These are the activations of a small neural network, seen along a few directions. Each row is one input.
In each table, some parts of the input vary, and every possible input appears once, in random order.
Descriptions start from the smaller parts, as in this example, which fits no table here: line(4) and (point or ring(9) or (values(2) and ring(8))).
Shared parts are said once, and a part with two or three values counts as separate values.

Other details of the inputs shift rows strongly along two fixed directions, in all tables alike. That doesn't count.

Rows:
R1: [ -1  -6 -35 -25  -3  -7 -17 -34  -6   1  -3   0 -16  -2   1  21]
R2: [  3 -10 -27 -25  -1  -4 -15 -36  -1   1  -2  -1 -18  -5   3  26]
R3: [-13  19   2 -12 -44  19 -17  25  20 -20  16 -21  -4 -12  -7  24]
R4: [ 12   9  22  15  -9   8  12  39   6   2  -2   5  10   8  -6 -19]
R5: [ -1 -20  -2   7  44 -11  12 -28 -24   3 -12  11   3  15   4 -16]
R6: [-12  20   3   4 -48  -3 -18  18  26   3  25 -23  19 -24  -7  29]
R7: [  2  -5 -22 -15  -5 -30 -18 -42   6  21  11  -3   3 -26   4  23]
R8: [ -4   7  18  26  12  12  24  41  -5  -5  -2  -7  17  18 -14 -19]
R9: [ 10 -13   2   1  44 -12  14 -25 -15  12  -9  25  -7  -1   5 -22]
R10: [ -9  -2 -17 -22  -3  -1 -17 -41  -3  -4   8  12 -15 -15  16  17]
R11: [  8   5  23  23   5   6  17  40   0   3 -14  -5  12  19 -18 -22]
R12: [ 11 -23   3   2  60 -17  24 -21 -20   9 -10  15  -6   4  -3 -29]
R13: [ -9  -9 -20 -20  -7  -1 -24 -39  -8   0   1   5 -11  -5  22  16]
R14: [ -6  11  26  16   0   8  19  38   7  -9   4  -3   8   2  -4 -14]
R15: [ -7  -9 -29 -15  -7  -1 -21 -42  -5  -7   0   1 -10  -1  16  15]
R16: [ 10   5  27  24   3   9  14  42   0   9 -11   2   9  14  -5 -27]
R17: [-10  18  -1  -7 -45  23 -15  24  19 -17  12 -23  -1  -3  -7  33]
R18: [ 10 -19   4   3  56 -22  26 -20 -18  11 -13  22  -6   2   6 -29]
R19: [  3   5  30  24   4  11  22  37  -1  -3   2   6  18  12  -1 -26]
R20: [  2  19  -9  -4 -57  18 -23  24  22 -10   1 -18  -4   0  -6  17]
Each input here is: values(2) and (point or ring(9)).
The inputs of R5 and R11 match in every part but the values(2) part. If R19 is changed in the same way as R5 into R11, which row does it become? -> R4

Rows:
R21: [  8  10  18  24  -2  -1  19  49   8   0   2 -12  17   6 -22 -19]
R22: [-10   1 -30 -10 -26  -6 -23 -29   7  -3   5 -14  -2  -8   2  23]
R23: [ -3 -13   8   7  30  -6   7 -21  -9   3   3   4   9   3   6  -1]
R24: [  9  -4   3  -3  25 -19  15 -13  -1  11  -2  18  -5 -12   4 -12]
R25: [-15   1 -19 -21 -24  -5 -20 -23   4 -13  19   1  -4 -19  14  19]
R26: [ -7 -14   1  -4  32   6   5 -12 -16 -14 -14   3 -16  16   9 -15]
R27: [-15   4 -25 -10 -24  -3 -26 -29   8  -6  10  -9  -1 -10  10  21]
R28: [-18   0 -14 -28 -22  15 -27 -21  -3 -25  -1  -1 -28  -5  18  17]
R29: [ 15 -12 -10  -6  20   6   6 -10 -16   4 -18  23 -11  22   1 -14]
R30: [ 10  -7  -1  11  15 -18   4 -19  -2  16  -6  13   3  -5   9 -23]
R31: [  1  -1 -19 -20 -29 -10 -30 -21   5  15   1  -4  -5  -9   7  27]
R32: [  6   8  15  21  -5  30  22  47  -4 -13 -11  -4   7  33 -15 -16]
R33: [  4  -2 -13 -22 -25  -6 -28 -24  10   9   5  -2  -9 -14   1  31]
R34: [-18  30  13  -3 -48  17  -6  38  22 -19  21 -11   5 -18  -4  21]
R35: [  0 -15  -9   4  27 -17  14 -15  -9   1   1   0   7   3  -4 -11]
R36: [ -9 -12   7   9  23  -9   5 -18 -17   9   3  11  12   1  18  -9]
R37: [ 11  11  32  27 -12   2  12  46   9  16  -4  -3  19   4  -2 -20]
R38: [ -6 -13  14   7  27  -5   7 -21 -12   2   6  13   8  -3  12  -5]
R39: [-18   4 -20 -10 -28  -2 -26 -29   5  -7  13   0  -2 -16  17  17]
R40: [  9  11  27  25   9   8  24  49   7   6   3 -11  14   2 -24 -13]
R41: [ 17  13  22  17 -11  26  17  49   4  -4 -13  12   3  21  -4 -26]
R42: [  3   3 -19 -27 -20  -4 -22 -20  11   8  10  -2 -15 -20  -2  29]
R43: [ 11  -3  -2  -4  22 -18   7 -17 -10  12  -6  10   7  -4  -8 -19]
R44: [ -4  10  23  24   0   5  20  46   8  -9  10 -10  22   7 -11 -19]
R45: [  7  16  27  17  -1  -1  23  50  12   7   1  -1  10   0 -22 -16]
R46: [ -2  -9  -3  -1  21  14   9 -16 -23 -11  -6  25  -8  20  16 -14]
R47: [  6 -13  -4   9  24 -17   3 -14 -14  18  -9   1   8   6   1  -4]
R48: [ -7  -5   0   0  34 -12  17 -15  -8  -2   4   8   3  -3   2  -5]
R49: [ -4  -9   2   2  36  -4  13 -17  -8   3   8   4   3  -3   3  -3]
R50: [ -1 -16  -3   9  24 -13   8 -17 -14  14  -6  -2  12   9   4  -3]
R51: [  9 -13   3  -8  23   0   3  -9  -9  -2 -22  13 -21   5  12 -22]
R52: [  5  13  17  35  -6   1  13  43   8   6  -4 -13  20   8 -20 -22]
R53: [ -7   0 -22 -22 -15   2 -16 -24   7  -3  13 -13  -9 -15  -2  34]
R54: [  9 -13   3   7  28 -12   5 -17  -9  12  -5   2   4   2  -5  -1]
R55: [-15  25  15  -2 -46  25 -10  36  22 -14  25 -15   5 -18  -3  22]
R56: [-11  26   3  -3 -46  13  -3  38  25 -14  13 -25   4 -10 -19  27]
R57: [-11  -5 -24 -28 -20  12 -24 -19   0 -20 -10 -15 -28   3   4  23]
R58: [  5  24   6  -4 -58   6 -13  40  30  -6  13 -13   3 -16  -5   9]
R59: [ 13  -8   6  -2  26 -11  11 -14  -2  16   2  14  -5 -12   5 -11]
R60: [  5  -5  -5   0  32 -18  15 -12  -8   7  -4   6  -2  -4  -9  -4]
R61: [  4 -15  -5  -5  30   0   3  -8 -16  -6 -23   1 -19  13  -2 -15]
R62: [  2 -17   4   7  28  -9  10 -20 -10   7  -2  -1   8   5  -2   0]
R63: [  7 -16  -1  -9  26  -1   2  -7 -12   1 -23   9 -20  11   1 -19]
R64: [  5   2 -34 -26 -26  15 -24 -19  -4 -12  -8   2 -21  10   2  27]
R65: [  6  22  19   0 -56  14 -17  35  29   0   9 -14   5 -14  -4  20]
R66: [ -7   3 -28 -25 -24  21 -22 -23  -4 -20   1   4 -18  13  13  26]
R67: [  8  -9  -6  10  18 -20   2 -17  -5  18  -7  10   4   1  -1 -19]
R68: [ -6  10  29  30  -3   9  14  43   3   3   3 -13  27  13  -4 -12]
The inputs of R67 and R27 match in every part but one. If R29 is changed in the same way as R67 into R27, which row does it become? -> R66
The inputs of R45 and R60 match in every part but one. If R42 is changed in the same way as R45 into R60, which row does it become? -> R40
Describe the family of inputs behind these rows. -> line(6) and (values(2) or ring(6))
Which other rows does R57 become when the values(2) part takes its other values? List them by row number. -> R32
List by row number the other rows that have the line(6) part in common with R36. -> R25, R28, R34, R38, R39, R46, R55
Start at R30 and move only the ring(6) part, one step at a time. The first step leads to R37. Which rows follow, in order? -> R65, R59, R24, R58
